A small network was shown many inputs. Here are its activations along a few directions, one row for each input.
Each table varies a few parts of the input and shows all the possible inputs, shuffled.
Descriptions start from the smaller parts, as in this example, which fits no table here: one of 5 places around a ring, together with either a single point or (one of 2 separate values, together with one of 4 places along a line) or one of 11 places around a ring.
Shared parts are said once, and a part with two or three values counts as separate values.

Other details of the inputs shift rows strongly along three fixed directions, in all tables alike. That doesn't count.

Rows:
R1: [-13  20   8  24   1  -3 -10 -13  10 -22 -13]
R2: [ -3  -3  -5 -12   3   1 -16 -17   1   7   0]
R3: [ -8 -12  20  20 -11 -43  43  95 -19 -21  14]
R4: [ -4  -9   8   3  -7  30  30   6  -6  14 -13]
R5: [-12  13  -6  -2   4   9 -15 -17   1 -16   2]
R6: [ 12 -17  -8 -23   3   4  -7 -20  -1  27   0]
R7: [ 11 -26   5  -8 -11  29  34   9   0  39 -14]
R8: [  3   1  -7 -15   4   5 -11 -18   0   1   4]
R9: [-24   9  17  33 -10  29  30  18  -3  -7 -20]
R10: [ 18 -13  -9 -26   5   5  -4 -20  -2  19   5]
R11: [-10  15   3  13   8 -15 -10   9   0 -23  12]
R12: [ 21 -12 -10 -21   4   7  -5 -20   2  25   4]
R13: [ 14 -15 -11 -20   4   4 -10 -18   0  27   5]
R14: [-16  17   2  12   7 -12 -14  10   1 -26  12]
R15: [  9   5   2  -1   7 -25  -7   1   7 -15  10]
R16: [ 25 -18  -7 -20   5 -72 -10  51 -10  -4  36]
R17: [  7   1  -1 -10   2  -2  -9 -24   6   2  -5]
R18: [  4   9   2  -2   8 -22 -10  -1   6 -16   9]
R19: [-12 -13   2   0  -9  35  21   9  -5  19 -10]
R20: [-19  16  10  45 -22  29  28  25 -10 -12 -29]
R21: [-13  25   4  18   4   4  -6 -14   3 -28  -6]
R22: [  6 -20   4   4 -17   2  30  37 -14  18 -11]
R23: [  4  15   0  11   3   0 -12 -20  11 -11  -5]
R24: [  0  12   4   7   2  -4  -9 -23   9 -14  -9]
R25: [ 17 -15  -6 -26   3   3  -2 -23   0  23  -1]
R26: [-26  19   2  12   2   8 -11 -11   0 -27  -4]
R27: [  1  10   0  12   2  -4 -13 -17  11  -6  -5]
R28: [-12  13  -4   7   3   6 -19 -16   3  -8   0]
R29: [ -7   4  -7  -6   9 -14 -18   5   0 -12  19]
R30: [ -5  12  -2   9   4  -1 -15 -16   5  -6  -2]
R31: [  3 -23   3 -14 -10  35  32   7  -7  31  -9]
R32: [-10 -11  -1   3  -9  37  20  10  -5  20  -6]
R33: [  8   2  -5  -3   2   0 -14 -21   9   8  -2]
R34: [ 36 -29 -11 -37   0 -48  -1  28 -11  17  24]
R35: [ -5  16   5  15   6 -21  -9  10   7 -24   9]
Description of these inputs: one of 5 places around a ring, together with either a single point or one of 6 places along a line.
The inputs of R15 and R24 match in every part but the place on the ring of 5. If R10 is changed in the same way as R15 into R24, which row does it become?
Answer: R4
Which other rows does R22 become when the place on the ring of 5 takes its other values? List them by row number.
Answer: R3, R16, R20, R34

Rows:
R36: [-30  35 -11  17  -3  18 -21  -1 -27 -30   7]
R37: [ 15 -12  -9 -20  20 -14   1  31   9  22  52]
R38: [-22 -14  16  22 -21 -38  27  82  -4 -11 -11]
R39: [  1   2 -23   4 -14 -38 -40  11   4 -17  -1]
R40: [ 52 -19 -13 -16  -3  -9   8   8  13  45  18]
R41: [-22 -28   0 -11  -1  32   9 -17 -11  41 -16]
R42: [ -2  -2  25  12 -20 -18  54  62  -8 -32 -17]
R43: [-17  24  22  40  11 -50 -38  -8  19 -34  -8]
R44: [-25   6  13  48 -28  55  30 -21  -7  16 -70]
R45: [ 37 -16   5   4  11 -34  13  11   9  27  18]
R46: [-25  20  -3  27  12  17 -22  16   6  -6  19]
R47: [ 44 -35 -12 -33 -22  -3  36  37 -11  14   1]
R48: [-25  22   5  18  -7  79  33  -7  12 -23 -15]
R49: [-10  16  13  16  17  -7  33  71  -6 -28  42]
R50: [ -4 -44 -21 -36  -3 -18  -5  54  -9  25  35]
R51: [ 59  -9  -9 -31  27 -70 -25 -21   4   9  32]
R52: [  1 -40  13 -45  -1   5  57  59 -14  15  13]
R53: [  7 -14   0 -44  24 -26 -12 -28 -11  -3  17]
R54: [ 24  21  -7  10   4  -7  -9 -47 -14 -15 -20]
R55: [  2   1 -39 -29  16 -17 -67 -31  -8  17  27]
R56: [ 23 -16  -6   5 -25  37  33 -19 -33  44 -37]
R57: [ -3  44 -14  27  -9 -40 -40   2 -19 -48   0]
R58: [ 12  31  11  12   8  -3 -18 -73  19 -24 -29]
R59: [ 22   1 -33   5 -25  55 -14 -49  -8  49 -42]
R60: [  6  29  11  17  14 -38 -41 -61  31 -25  -9]
R61: [ -8 -27 -20 -56  15 -46 -51 -10   5  15  24]
R62: [ -1   0   4 -40  19  -6  -8 -22  20 -11  14]
R63: [ 20 -16  -6 -20 -19  10   0 -53 -18  33 -39]
R64: [ 28 -33  -8 -15  -9 -37 -14  44  16  20  22]
R65: [-30  16  33  19  18  11  33   8   6 -28   2]
R66: [-20  18  12  29  25   3   4  -3   9 -11  21]
R67: [ 38 -29 -28 -44 -27 -14 -14  -5 -14  24  -1]
R68: [-22  26   7  24  13  31  16 -18 -22 -28  -7]
R69: [-10   2  26  64  -7   7  37  52  -3   7 -14]
R70: [ -1 -31   3 -15   0  13  39  60  15  19  35]
R71: [ 18  39  -1  28  -1   4  -2  -9   8 -29  -5]
R72: [-10  35 -10   1  18 -10 -23   0 -15 -47  26]
R73: [-44   2  12  -2 -14  14  18  27 -18 -22  -9]
R74: [ 27 -12  11 -14 -23  57  48 -27  17  30 -45]
R75: [-15  19  14  23  -4 -29 -34  -3  28 -27 -16]
R76: [ 35   6 -24  -7   6 -27 -61 -31  15  19  12]
R77: [-14   4  27  25  22  -4  51  60 -11 -16  30]
R78: [-33  13  -4  11  14 -22 -45  22  20 -36  32]
R79: [ 11  48 -11  24  -1 -24 -26 -14  -8 -55  -4]
R80: [-26  27 -24 -15  -3   0 -61 -43  -9 -44   8]
R81: [ 38 -23  -2 -36  -4 -14  -6 -29  33  32  -5]
R82: [ -4 -18  -5 -16   4   4   9   6 -37  23  15]
R83: [ -1 -39   0 -47  13 -19 -19  13  19  34  27]
R84: [-23  15   2  20  30 -17 -42 -16   5  -9  24]
R85: [  2 -18   8 -26  23  -4  -2 -30  20  27  18]
R86: [ 12 -26 -15 -42  -9  47  27   3 -12  16   4]
R87: [ 11  -1  16  19 -13 -22  45  80   8 -34  15]
R88: [ -4 -37   8 -18   4  54  15 -30   8  67 -14]
R89: [ -4  27  16  27  -6   4  11 -36  -7 -35 -42]
R90: [ -2  10 -10  37 -15  38  -4 -43 -12  23 -48]
R91: [-15   8   8  11 -33  10  18   5 -12 -14 -42]
R92: [  6 -39 -18 -25   7  27   4 -14 -22  67   4]
R93: [ 10  20  -8  20 -18  34 -10 -41  32  -9 -23]
R94: [-46   1  26  15   4 -31  20  55 -29 -33  14]
R95: [-41  14  23  24 -12  89  43 -20  27   4 -36]
Describe the family of inputs behind these rows.
Answer: one of 2 separate values, together with one of 5 places around a ring, together with one of 6 places around a ring
The inputs of R76 and R46 match in every part but the choice among 2 separate values. If R79 is changed in the same way as R76 into R46, which row does it become?
Answer: R72
The inputs of R77 and R51 match in every part but the choice among 2 separate values. If R48 is changed in the same way as R77 into R51, which row does it become?
Answer: R87
Which other rows does R39 become when the place on the ring of 5 takes its other values? List them by row number.
Answer: R38, R44, R59, R90
Which other rows does R80 become when the place on the ring of 6 takes its other values? List them by row number.
Answer: R48, R50, R70, R78, R86
Which other rows does R63 become when the place on the ring of 5 takes its other values? List them by row number.
Answer: R56, R57, R67, R91
